Each row has a name. Each question is about the rows just above it. Places in a row count from 0.

fomi: [ 0.9  0.9  2.5  0.9  0.9 -1.8  0.9 -0.7  0.9  0.9  2.2  0.9 -2.9  0.9
 -1.0  0.9  2.2  0.9 -2.3  2.5  2.5  1.9  1.0 -2.8  0.8  0.9  0.9 -0.9
  0.9 -1.0 -2.7  0.9]
Nug: [-76.0 -75.6  12.8 -75.7 -76.1  -4.6 -76.2  65.5 -76.0 -75.9   9.1 -76.2
 -14.3 -76.9  80.6 -76.0   9.0 -76.1 -25.8  13.8  14.4   7.2 -76.1 -13.6
 -69.4 -76.8 -75.7  80.1 -76.8  82.9 -12.2 -77.7]
lud: [  1.7   2.1  72.9   2.0   1.5 -71.3   1.4 -11.7   1.7   1.8  73.1   1.4
 -74.3   0.7   2.7   1.5   2.7   1.6 -63.5  72.5  72.3 -63.5   1.7 -74.6
 -64.6   0.7   2.1   2.4   0.7   5.9 -74.2  -0.4]
nivu: [-0.7 -0.7  2.9 -0.7 -0.7 -2.5 -0.7  0.2 -0.7 -0.7  2.7 -0.7 -2.8 -0.8
  0.9 -0.7  2.7 -0.7 -3.0 -0.7  3.0 -2.1 -0.7 -2.8 -0.4 -0.8 -0.7  0.8
 -0.8 -0.7 -2.7 -0.8]
Kidin: [ -3.7  -4.0 -70.0  -3.9  -3.5  67.6  -3.3  12.6  -3.6  -3.7 -69.8  -3.4
  71.8  -2.7  -0.4  -3.5 -69.4  -3.6  60.8 -69.6 -69.5  60.7  -3.7  72.0
  -9.5  -2.7  -4.0  -0.1  -2.7  -3.3  71.4  -1.7]
tilo: [-3.7 -3.7 -1.4 -3.7 -3.7  2.2 -3.7  3.7 -3.7 -3.7 -1.8  0.5  1.3 -3.7
  3.7 -3.7 -1.8 -3.7  0.2 -1.3 -1.2  2.9 -3.8  1.4 -3.7 -3.7 -3.8  3.7
 -3.7  3.7  1.5 -3.7]
Poral: [ 2.1  2.0  3.3  2.1  2.1 -2.7  2.1 -2.0  2.1  2.1  2.9  2.1 -3.2  2.1
 -2.2  2.1  3.0  2.1  2.0  3.4  3.5 -2.1  2.0 -3.1  2.0  2.1  2.0 -2.2
  2.1 -2.2 -3.1  2.1]
goli: [  0.5   0.8   4.6   0.5   0.4  -4.7   0.4  -1.0   0.5   0.4 -64.7   0.4
  -4.9   0.4  -0.2   0.4   4.7   0.4  -3.6   4.5   4.4  -4.1   0.4  -4.9
   0.8   0.4   0.5  -0.3   0.4   0.4  -4.9   0.3]
Places of [0.3] in row goli: => 31
Every place of [0.4] in goli: => 4 6 9 11 13 15 17 22 25 28 29
At which places does lud hold [-63.5]? => 18 21
Every place of [73.1] in lud: => 10
Every place of [2.0] in Poral: => 1 18 22 24 26
At which places does nivu hold [-0.7]? => 0 1 3 4 6 8 9 11 15 17 19 22 26 29

lud: [  1.6  17.5  12.0 -12.6  18.9  24.9  47.7 -28.1 -11.3  82.0 -60.6  48.1
  40.5  19.0 -37.3  13.3 -40.7   4.5 -18.8  12.5  25.3]
Bif: [-23.6  -2.4 -18.9   4.8 -13.7   3.3  -0.5  20.2 -13.9  -0.2  42.6   3.3
 -18.0 -18.9 -23.7 -18.9 -11.8 -11.5 -23.6   3.3  28.7]
Kidin: [-25.6 -49.5 -12.5 -20.2  -6.8  21.5  20.5  16.3  21.7 -41.1  56.0   7.6
 -33.5  14.3  17.4  -2.3  26.5 -16.7 -25.1 -56.0 -12.4]
Naro: [  0.4  -3.8  18.9  16.8  -1.3   5.6   7.2  27.3   8.5 -35.5  27.4  29.7
   2.7   1.1  18.4   6.8  15.9 -22.3   3.4 -13.5  -0.3]
mav: [  5.3 -31.6 -12.2 -10.9   5.8  12.9 -32.1 -44.1  30.3  48.4 -18.1   5.8
  -6.2  28.7 -28.8   5.8  -9.9  21.5   0.8 -18.1 -18.1]
fomi: [-25.5 -16.8 -26.3  38.3 -28.9  -3.3  -9.1  24.8   3.4 -40.4  -1.1  -2.4
 -24.0 -17.9  33.3  13.0 -13.2   3.1 -13.4 -17.5  23.2]
goli: [-28.8  -3.8  24.9  43.4 -16.9 -10.4 -15.6  24.9  17.7 -89.2  24.9 -28.8
  -6.7 -18.5  12.0  24.9  19.1  -6.5  22.2 -39.6  -2.3]
Poral: [  0.4  28.8  -0.9  36.5   1.4   5.2 -19.8  -1.3 -12.7   7.9  -3.2  12.3
  27.4 -25.4 -25.0  12.3 -27.6  12.2  24.6  27.4  13.0]
At which places does Bif hold [-23.6]? => 0 18
At which places does goli hold [24.9]? => 2 7 10 15
At which places does Bif hold [3.3]? => 5 11 19
Places of [-18.1] in row mav: => 10 19 20
Places of [12.2] in row Poral: => 17

fomi: [-35.6  31.2  14.4 -14.4 -10.0]
Kidin: [14.5 -0.9 22.1 96.1  4.3]
Nug: [-14.3 -14.3 -14.3  76.2 -14.3]
mav: [ 14.5 -22.9   3.3  -4.7  -5.4]
Naro: [ 14.5 -22.9 -30.1  38.5   6.5]
nivu: [ 14.5 -22.9   3.3  -4.7 -12.1]
goli: [-80.9 -13.0  27.8  58.1 -16.6]
Every place of [-14.3] in Nug: => 0 1 2 4
Places of [-22.9] in row mav: => 1

Nug: [-69.4  10.8  29.9 -47.9 -40.3  69.1 -36.1  62.4   2.4 -69.1]
tilo: [ 58.7  44.0  37.3  -0.1 -17.8 -60.2 -29.3   2.6  49.3  21.2]
Naro: [ 70.1 -27.3 -70.3  78.9  24.3 -70.3  75.6 -71.4  -8.4  70.1]
Poral: [ 34.1  21.3  34.1 -37.8 -23.2  30.7 -38.1  21.3  24.2 -30.8]
lud: [-11.3  24.2  32.4 -25.5 -17.4  10.7 -33.2  29.3  20.5 -11.2]
Kidin: [ -4.9  55.0  69.6 -52.8 -30.9   3.5 -73.6  55.2  47.4  -4.5]
Bif: [ 84.4  24.8   7.8  34.0   2.2 -85.4   7.4 -32.3  36.6  84.6]
Every place of [21.3] in Poral: => 1 7
At which places does Naro hold [24.3]? => 4

mav: [63.9 34.1 63.9 34.1]
Poral: [ 54.9 -88.5 -94.0  63.0]
Bif: [ 83.5 -22.4   9.8 -72.4]
goli: [-61.1 -86.3  34.2  59.6]
nivu: [  9.7 -22.5  34.2   9.7]
Places of [9.7] in row nivu: => 0 3
Every place of [34.1] in mav: => 1 3
At which places does goli hold [34.2]? => 2

mav: [ -6.7  12.6  -0.6  16.3  19.4  -2.1  66.5  54.9  65.6  -2.3  16.3  66.6
  16.3   7.2 -46.4 -21.1  16.3 -21.2 -21.4  11.2 -21.5  55.5 -21.4 -21.3
  20.3 -21.5  -4.9 -21.9  65.0 -21.4 -21.4 -21.4  -2.8  22.4  25.5  18.7
 -21.4]
lud: [ 44.3 -33.2  46.7  48.5 -26.6  46.6 -27.2 -11.2 -26.0  45.2 -12.5 -27.4
  44.5 -36.9  61.5  61.2 -29.6  61.3  61.6  46.5  61.8 -12.0  61.6  61.5
 -21.4  61.8  44.2  62.4 -25.0  61.6 -34.4  61.6  53.2 -24.4 -21.9  37.3
  61.5]
Naro: [-25.9  34.1 -21.6 -19.7  40.8 -22.7  47.9  34.2 -21.5 -23.2  47.8  47.8
 -25.3  29.1  -2.0  -1.8  37.7  -1.8  -2.2 -12.5  -2.2  34.8  -2.0  -1.9
  42.8  -2.2 -25.4  -2.7  46.0  -2.1  29.4  -2.1 -18.1  43.5  46.4  -7.0
  -2.1]
tilo: [-46.3 -58.4  71.3  73.0 -51.8  70.4  15.5  29.7  16.6  69.7 -41.9  15.1
  67.7 -62.9  19.8  19.5 -54.8  19.6  19.9  76.1  20.0  67.7  19.8  19.7
 -48.6 -46.3  67.8  20.6  17.4  19.9 -61.7  19.9  68.0  68.0 -46.3  71.3
  19.9]
Poral: [-11.1  21.8 -10.2  -8.3  28.5 -10.6 -15.6 -13.7 -15.5 -11.7  39.6 -15.5
 -12.7  17.6  55.8  55.8  25.3  55.8  55.8  -5.1  55.8 -13.9  55.8  55.8
  32.9  55.8 -13.1  55.8 -15.4  55.8  19.5  55.8   3.7  30.4  32.9  -7.1
  55.9]
fomi: [ 71.2  56.2 -44.8 -42.9 -45.4 -45.4  -6.8 -14.0  -7.4 -46.4  72.6  -6.5
 -47.6  -7.4  50.5  50.7  59.8  50.6  50.4 -37.6 -45.4 -13.8  50.5 -45.5
  66.7  50.3 -48.0  50.1  -7.9  50.4  53.2  50.5 -28.4  65.0  67.5 -35.2
 -45.4]
Every place of [71.3] in tilo: => 2 35
Places of [47.8] in row Naro: => 10 11
Places of [-45.4] in row fomi: => 4 5 20 36
Every place of [-21.4] in mav: => 18 22 29 30 31 36
Places of [-46.3] in row tilo: => 0 25 34

goli: [ 65.3 -29.5 -30.0 -46.9 -30.2  38.1]
Naro: [28.9 28.9 28.9  4.2 28.9 28.9]
tilo: [29.1 20.1 20.0 23.4 20.0 -0.6]
mav: [ 28.8 -25.5 -26.1 -57.8 -26.3 -22.2]
lud: [-18.5  54.2  54.5  25.7  54.6 -24.9]
riz: [-42.7  20.6  20.8   7.8   7.8   7.8]
Kidin: [-60.0  23.5  23.9  23.5  23.5  23.5]
Bif: [-0.6 29.0 -0.6 29.0 29.0  4.9]
Poral: [ 75.9 -25.5 -26.1 -57.8 -26.3  33.1]
Nug: [-42.7 -19.4 -32.9  52.1  20.9   7.8]
nivu: [-16.5 -28.3 -28.4  32.0 -28.4  47.8]
fomi: [-42.7  20.6 -32.9  52.1  20.9   7.8]
Every place of [28.9] in Naro: => 0 1 2 4 5
At which places does Poral hold [-57.8]? => 3
Places of [7.8] in row riz: => 3 4 5
Every place of [29.0] in Bif: => 1 3 4
Places of [23.5] in row Kidin: => 1 3 4 5

mav: [-2.3 17.0 46.7 14.2  5.3  6.1 46.7 -2.0 46.8 46.7 -5.7 -0.1 -0.1  9.9
 32.3 -6.5 22.2 46.7 14.0]
fomi: [-31.7  23.5 -31.7  -6.1   1.8   8.9  67.5  49.0 -31.7  18.0  -2.5 -31.7
 -17.6  26.7  12.7 -14.7 -30.2   5.5  -6.5]
riz: [  6.9  23.5  20.6  -6.1   1.8   8.9  67.5  49.0  19.3  22.1  -2.5 -31.7
 -17.6  26.7  12.7 -14.7 -30.2  -2.6  15.0]
Poral: [  6.8  20.0  20.1  -5.7  -5.8  -2.3  65.0  16.9  12.3   4.0  -2.3  -2.3
 -18.7  22.8  16.9 -15.0 -30.3  -3.9  16.9]
Every place of [-31.7] in fomi: => 0 2 8 11
Every place of [46.7] in mav: => 2 6 9 17
Every place of [4.0] in Poral: => 9
Places of [16.9] in row Poral: => 7 14 18

riz: [  3.7   7.4 -24.5 -13.0  -8.6  -9.2  -8.2  93.9  93.9  11.1 -19.3 -13.8
 -22.1  38.9  13.9  -7.7  -5.9   1.5  -4.0   2.2  13.2  -2.5  -6.9  20.5
  26.4]
lud: [ -0.4  -2.5  -3.5  -1.0  -2.7   0.9  -2.8   9.1  -1.3  -0.3   2.4   0.1
  -1.3   2.7   2.8   1.0   2.2   2.3   2.2   0.3  -1.1 -35.7  74.6   0.2
   0.8]
Poral: [ -4.7 -15.1  28.5 -12.2 -22.6   8.7 -27.8  52.5 -23.2   6.6   4.0  -6.7
 -25.8  36.7  28.5  -2.3   6.0  28.5  52.5   5.2  52.5 -11.5  25.7  10.6
   9.8]
nivu: [ -1.2  -4.3 -10.2  -2.3  28.6   2.5  -8.2  18.9  -6.6   2.1   1.3  -1.4
  -7.2   9.2   8.3  -0.7   1.6  -2.3   3.3   2.2   1.9   4.6  23.9   2.6
   3.8]
mav: [ -2.1  -7.9 -13.6  -4.3  -9.7   6.4 -11.5  18.9  -7.6   1.8   4.5  -1.4
 -10.9  13.5  12.9   0.5   4.5  -4.0   5.6   0.9   0.7   5.0  16.6   2.6
   1.8]
Kidin: [ 15.0 -24.4  14.1 -11.2  13.5  -4.9  48.3 -14.6 -17.9   1.2 -19.3 -22.8
 -29.5  23.7   9.8  -5.6  -3.5  -2.0 -27.9 -35.0   2.7   1.3  17.3  -5.5
   3.3]
fomi: [ -4.4 -12.4 -20.3  -6.6 -17.2  18.1 -15.8 -22.5  -8.6  -0.5  15.4  -1.0
 -21.0  16.4  27.5   4.2  12.2   2.5   9.6  -3.9  -3.6   0.1 -19.2  -7.4
  -9.2]
goli: [  0.8   3.8   3.2  -1.5   0.0   2.1   7.0 -20.5  -1.8  -1.8   2.4  -1.8
  -6.1   2.0   4.8   1.0   4.0  -0.4  -2.3  -7.6  -2.4  18.1 -34.4  -6.9
  -5.2]
Nug: [  3.1   9.2   4.0  -2.3   2.7   0.2  11.3  -8.7  -2.7  -1.2  -3.1  -3.7
  -7.7   4.1   4.3  -0.9   0.6  -3.3  -6.3  -8.8  -1.1   0.0 -65.8  -4.1
  -2.2]
Naro: [  0.2  -3.4  -9.4  -2.3  -4.8   0.6  -6.0  24.9  -7.1   1.4  -0.9   2.0
  -5.6   9.9   6.3  -0.5   1.6   2.0   2.8   1.6   0.9  11.7 -12.5   4.0
   3.8]
tilo: [ -1.8  -7.9 -26.2  -9.2 -14.0   3.3 -18.0  58.4 -18.3   6.8  -0.3  -5.5
 -18.9  28.0  17.9  -1.8   2.2   2.5   5.0   4.6   5.4  -1.2  -5.1  12.0
  10.3]
Bif: [ 0.8  2.0 -3.5 -2.5  0.6 -4.1  1.6 24.9 -4.7  1.8 -3.6 -2.5 -4.0  7.0
  1.8 -1.4 -0.7  6.1 -1.8 -0.3  2.7 -6.3 34.5  4.0  5.3]
At which places does Poral hold [28.5]? => 2 14 17
Every place of [-2.5] in lud: => 1
Every place of [-24.5] in riz: => 2
Places of [2.0] in row Naro: => 11 17

mav: [ 11.9  69.8  21.6  21.6 -15.9  11.9   4.1  21.6  11.9  11.9  10.6  21.6]
Bif: [-10.8  62.3  40.4  13.7 -28.6  48.6  -2.3  13.1  15.5  -9.1  20.5   6.8]
nivu: [ 38.3 -66.5  -2.1 -29.8 -16.7   8.1   8.1   8.1   0.0 -12.7  14.6   8.1]
tilo: [-11.0 -35.8 -49.0   6.3  45.4 -54.8  14.4   3.7 -19.2  19.0 -35.3   4.8]
riz: [-39.4  35.0 -29.3  27.6  42.9 -25.6  23.4  29.9 -12.5  22.5 -34.7 -14.5]
Poral: [ 30.7 -71.8 -18.2 -27.1   1.3 -27.5 -10.6 -27.5  -6.4  -5.8   1.4   2.5]
fomi: [-18.5  68.9  42.3 -18.5 -18.6  42.3   2.5  19.0  12.8  -3.2  12.7   3.4]
Naro: [-20.3  69.7  32.1  20.7 -18.6  40.4   3.1  19.8  12.0  -2.9  11.5   2.9]
Kidin: [-11.0 -35.8  11.8   1.8  45.4 -54.8  14.4   3.7 -19.2  19.0 -35.3 -12.5]
goli: [ 15.7 -66.8 -35.5 -18.1  22.3 -44.5  -0.9 -17.9 -14.3   5.0 -15.6  -5.1]
Nug: [-21.5  69.8  31.7  21.6 -15.9  40.1   4.1 -32.6   5.5 -18.4  24.1  10.8]
lud: [-30.5 -30.5  18.4  26.8  -1.1  27.1  10.3  27.4   6.4   6.4  -1.5  -2.4]
Every place of [8.1] in nivu: => 5 6 7 11
Every place of [11.9] in mav: => 0 5 8 9
Places of [-18.5] in row fomi: => 0 3
Places of [6.4] in row lud: => 8 9

